These are the activations of a small neural network, seen along a few directions. Each row is one input.
Each table varies a few parts of the input and shows all the possible inputs, shuffled.
A made-up example of a description, with smaller parts first: line(4) and (point or ring(11) or (values(2) and ring(8))).
Shared parts are said once, and a part with two or three values counts as separate values.

Other details of the inputs shift rows strongly along two fixed directions, in all tables alike. That doesn't count.

Rows:
x1: [ -5  -4   8   6  -4  24 -23  -4   7  17  11  -9   0]
x2: [ -3  -9  11  -2   3  30 -13   5   9  13  16  -4   2]
x3: [ 2  8  5  0  4 -6  4  2  3 -6 -2  5 -3]
x4: [ -6  -7  17  -1   5  27 -16   1   8  12  15  -4   2]
x5: [ -7  -5   7   0   1  24 -22  -3  10  20  10  -9   0]
x6: [ 3  8 -5  2 -2 -6 -2 -6 -1 -2 -6  3 -4]
x7: [ 6  0 -2 -3  2  1 12  3 -1 -7 -4  3 -3]
x8: [  5   1   0  -5   2   1  10   2  -7 -10  -4  -5  -5]
x9: [ -3  -2  -5   0 -11  -7   0   9  -5  -5  -4   8  -9]
x10: [ 1  5  4  1  6 -8  5  1 -1  0 -4  6 -4]
x11: [  4  -1  -1   1   7  -7   7  -2 -10   1  -1   5  -4]
x12: [ -7  -8   7  -3   1  26 -19  -7   7  18  11  -6   2]
x13: [ -4  -2  16   5   2  26 -21   5   7  12  14  -7   0]
x14: [ -8   0 -11   0  -4  -1   9   4  -5 -10   4   7  -3]
x15: [-12 -14   8  -1 -10  24 -18  11   5  16  13  -2  -6]
x16: [ 1  1 -6 -3  5 -6  2 -9  2 -3 -5  4 -3]
x17: [ 1  7 -4 -2  0 -7  1 -7  2  0 -6  3 -3]
x18: [ 3  2 -7 -2  5 -7  0 -9 -2 -5 -1  2 -3]
x19: [ 3  4  1 -3  1  0 10  5 -1 -7 -9 -5 -7]
x20: [ 3  3  1  6  4 -7  4  3 -7  2 -6  4 -6]
x21: [ 3  8 -6  2  0 -7 -3 -5 -1 -2 -7  2 -4]
x22: [ -8   4 -10   6  -8  -2   6   8  -3  -8  -1   6  -5]
x23: [ 7  0 -3 -2  2  1 11  3 -5 -8  0  2 -3]
x24: [ 1  5 -4  1  1 -8  1 -8  4 -2 -6  2 -5]
x25: [ 6  3 -2 -1  0  0 10  7  1 -5 -5  1 -5]
x26: [ 3  7  3  5  4 -7  2  2 -4 -2 -4  5 -4]
x27: [ -9  -1 -10  -1  -4  -1  10   5  -3  -8   1   8  -2]
x28: [  2 -23   7   3 -16 -55  14  12  -5   5  -7 -34  83]
x29: [ 3  4 -7 -4  3 -6  0 -9 -3 -4 -1  3 -2]
x30: [ 2  2  1  2  6 -8  7  1 -4  5 -6  5 -5]
x31: [  1   3  -4  -3   1  -6   4 -11   2  -2  -4   4  -2]
x32: [  3   4  -6  -3   1  -6   1 -10  -3  -3  -1   3  -2]
x33: [ 7  3 -2 -2  4 -2  8  3 -2 -8  3  5 -1]
x34: [ 3  6 -4  5 -1 -7 -2 -7  1 -4 -6  1 -5]
x35: [  3   3  -5  -2   1  -6   2 -11  -2  -4   0   3  -3]
x36: [ -5 -10   6   1   2  24 -20  -8   6  15  16  -9   0]
x37: [ 7  8 -1  3  0 -3  4  7  1 -7 -2  4 -3]
x38: [-3 -6 -6 -5 -8 -6  3  6 -7 -7  1  9 -7]
x39: [ 3  2  2  0  7 -6  5 -2 -7 -4  1  6 -2]
x40: [ 5  6  0 -1  2 -3  8  6  4 -5 -2  5 -3]
x41: [ 2  2  4 -1  7 -6  7 -2 -3 -2 -3  8 -2]
x42: [ 1  6 -3  0 -1 -7  2 -8  4 -1 -5  3 -4]
x43: [  1   1  -4  -2   3  -6   3 -11   2  -3  -4   4  -3]
x44: [-18  -9   2   4  -7  29 -13  10   7  13  16  -4  -2]
x45: [ 4  6  1  1 -1  0  7  6 -4 -8 -9 -6 -7]
x46: [ 1  5 -5  0  3 -8  0 -6  4 -1 -6  2 -4]
x47: [ 2  6 -6  4  1 -7 -3 -5  1 -3 -7  1 -5]
x48: [ -7  -8   6  -3   3  25 -20  -6   8  18  11  -7   2]
x49: [ 7  5 -2  3 -1  0  7  7 -2 -7 -6  0 -5]
x50: [ -3 -28  16  -1 -19 -18  -1  16   3  10   3 -49  76]
x51: [ 4  5  3 -1  6 -5  4 -1 -3 -9  3  6 -1]
x52: [-4 -6 -5 -6 -8 -6  4  6 -5 -5 -2 10 -7]
Each input here is: line(4) and (values(2) or ring(5) or line(6)).
Changing only the line(4) part turns x7 into x49. The same change can be made to x52. Which row results?
Answer: x9
Which other rows does x27 become when the values(2) part takes its other values? List them by row number.
Answer: x52
Which other rows does x24 become when the line(4) part takes its other values? List them by row number.
Answer: x34, x36, x43
Which other rows agree with x15 in the line(4) part? List them by row number.
Answer: x3, x5, x10, x17, x19, x24, x25, x30, x40, x42, x44, x46

Rows:
x53: [-22 -28 -15   9 -13 -22 -20 -13  -6  46   2 -10  40]
x54: [ 33  37 -12 -19  41  -3  40 -50  -4 -34 -19  43 -68]
x55: [ -6   4  -6   4  -7 -52  39  28 -10 -14  -5  20  22]
x56: [ -4 -22  19  15 -11  -7  -4  32 -20  14  20 -16  38]
x57: [ 40  55 -15   8  34 -13  18 -33  10 -30 -39  33 -81]
x58: [ -6  -6 -36 -19 -18 -56  14 -31  -3 -25  -2   6  24]
x59: [ 17  17 -11  14 -22 -40  21  25 -16 -33 -28 -18  11]
x60: [ 12  16 -20 -31  17   3  49  -2 -14 -45 -20  47 -79]
x61: [-22 -16   0  -3   8  71  -5  10   6   1  38   8 -19]
x62: [-19  -3 -13  10 -38 -20 -40 -11  22  16   3 -28  33]
x63: [  3 -30   9 -12 -15   9   5  19 -15  -5  17 -34  39]
x64: [ 13  -3  33   9  37  38 -33 -20  12  40  20   8 -24]
x65: [ 24  37  -2   6  14 -48  12 -15   5 -16 -37 -21  25]
x66: [-15   1   3  12 -29   2  -3  37  20   7   6 -29  38]
x67: [ 31  43   3   0  44 -21  29 -38  -9 -14 -25  60 -73]
x68: [ 18   8  25  14  -5  -6 -17 -14  26  18  -9 -42  41]
x69: [  1  -4 -37 -21 -22 -54   3 -28  -2 -33   2  18  32]
x70: [  3   3  17 -16  41  60 -21 -31   6  20  21 -10 -15]
x71: [ 27   6  -8 -13  30 -45  26 -26  -4 -25 -14 -13  32]
x72: [  0  -2   6  21 -27   3 -10  33  -1   1   5 -40  33]
x73: [  3   8  37   2  34  45 -28 -23   4  42  16  11 -18]
x74: [  6  51 -48  -2 -10 -22 -12 -32   7 -38 -25  61 -79]
x75: [ 15 -15  -9 -21 -10 -34  43  12 -18 -33 -17  -6  19]
x76: [ 34  59 -18   5  43 -12  13 -30   5 -32 -41  30 -79]
x77: [-35   2 -10  13 -13  42 -50 -27  20  27   2  -9 -38]
x78: [  1   1  -5  17  -6 -49  32  25 -24 -22  -6  17  23]
x79: [  6   0  30   6  46  39 -37 -17   6  37  18   6 -22]
x80: [-17 -21  -1   1 -24 -30 -45 -10   4  19  24  10  45]
x81: [-18 -33 -30 -10 -15  -3  -7 -25  -1  26   7 -25  45]
x82: [ -6 -15  24  10   7  51 -25  20 -20  22  26   8 -33]
x83: [ -3  -2  17   3 -10  61 -28  23  10  17   0 -14 -40]
x84: [-15   3  10   5  -9  61 -21  27  26  18   9  -1 -32]
x85: [  9  12  -5  -3 -23 -44  27  29   4 -26 -35 -12   8]
x86: [ 34   2  -5 -11  21 -45  31 -29   2 -23 -12 -11  30]
x87: [-21  -7 -19   6 -10 -71   8 -25 -14  -3 -19  14  16]
x88: [  8  16 -23 -29  16   7  51  -3  -9 -44 -23  55 -73]
x89: [-28 -12   2   1  -2  27 -51 -23   6  37  31  25 -32]
x90: [ -2   5  14   8 -10  61 -32  23   2  12   8 -17 -39]
x91: [  1  27 -34 -20  17   6  54  -1  -9 -45  -5  56 -70]
x92: [-18 -17  22   0   7  50 -15  25   7  30  24  23 -28]
x93: [  6  -2  31   4  25 -16 -16  -9  -2  31   5 -21  51]
x94: [  8  25  25   8  17  56 -35 -22  23  28   0 -15 -24]
x95: [-17  -2   1  23 -25   5  -5  35  16  -1   6 -28  40]
x96: [ -9 -30  28  -4 -11 -12  -1  34  -3  19   6 -13  33]
x97: [ 13  -5 -18  -6  -9 -33  43  12 -25 -39  -1  -6  24]
x98: [ -8 -17  15   5 -37 -16  -3  39  21   7 -14 -43  66]
x99: [-10 -32   4 -16 -14  10  15  22   9   1  17 -18  46]
x100: [ 24  13  -1 -17  17 -39  35 -32  -6 -21 -17  -8  36]
x101: [  2 -14   6  -3 -15 -71  39  31 -10 -15 -26   6  50]
x102: [ -3 -20   9  -8   5  69 -13   7 -14   3  31  -7 -28]
x103: [-18  -8 -27  14 -30 -10 -27 -12  13  33 -14 -35  35]
x104: [-26 -11  16  15  10  52 -16  24   0  21  34  23 -24]
x105: [  5  -4 -21  -1  -8 -31  43  12 -18 -41  -1   2  28]
x106: [-13   9   5  24  -8  64 -27  24  10   9  17  -5 -30]
x107: [-30 -33 -15 -10 -17  -9 -13 -30   3  11  12 -27  41]
x108: [ -6 -15  26   3   6  50 -25  22 -17  25  23   7 -35]
x109: [ -2 -32  27   1 -12  -9  -3  31 -11  19   4 -16  34]
What is each input in this table made of?
Answer: values(3) and (line(4) or ring(5) or ring(10))
Changing only the values(3) part turns x73 into x94. The same change can be made to x64. Which row results?
Answer: x57
Changing only the values(3) part turns x62 into x58. The same change can be made to x85. Which row results?
Answer: x60
Which other rows does x105 become when the values(3) part takes its other values? List them by row number.
Answer: x78, x106
Which other rows does x69 become when the line(4) part takes its other values? List them by row number.
Answer: x58, x81, x107
Which other rows does x71 become when the ring(5) part takes its other values? List them by row number.
Answer: x54, x70, x86, x100
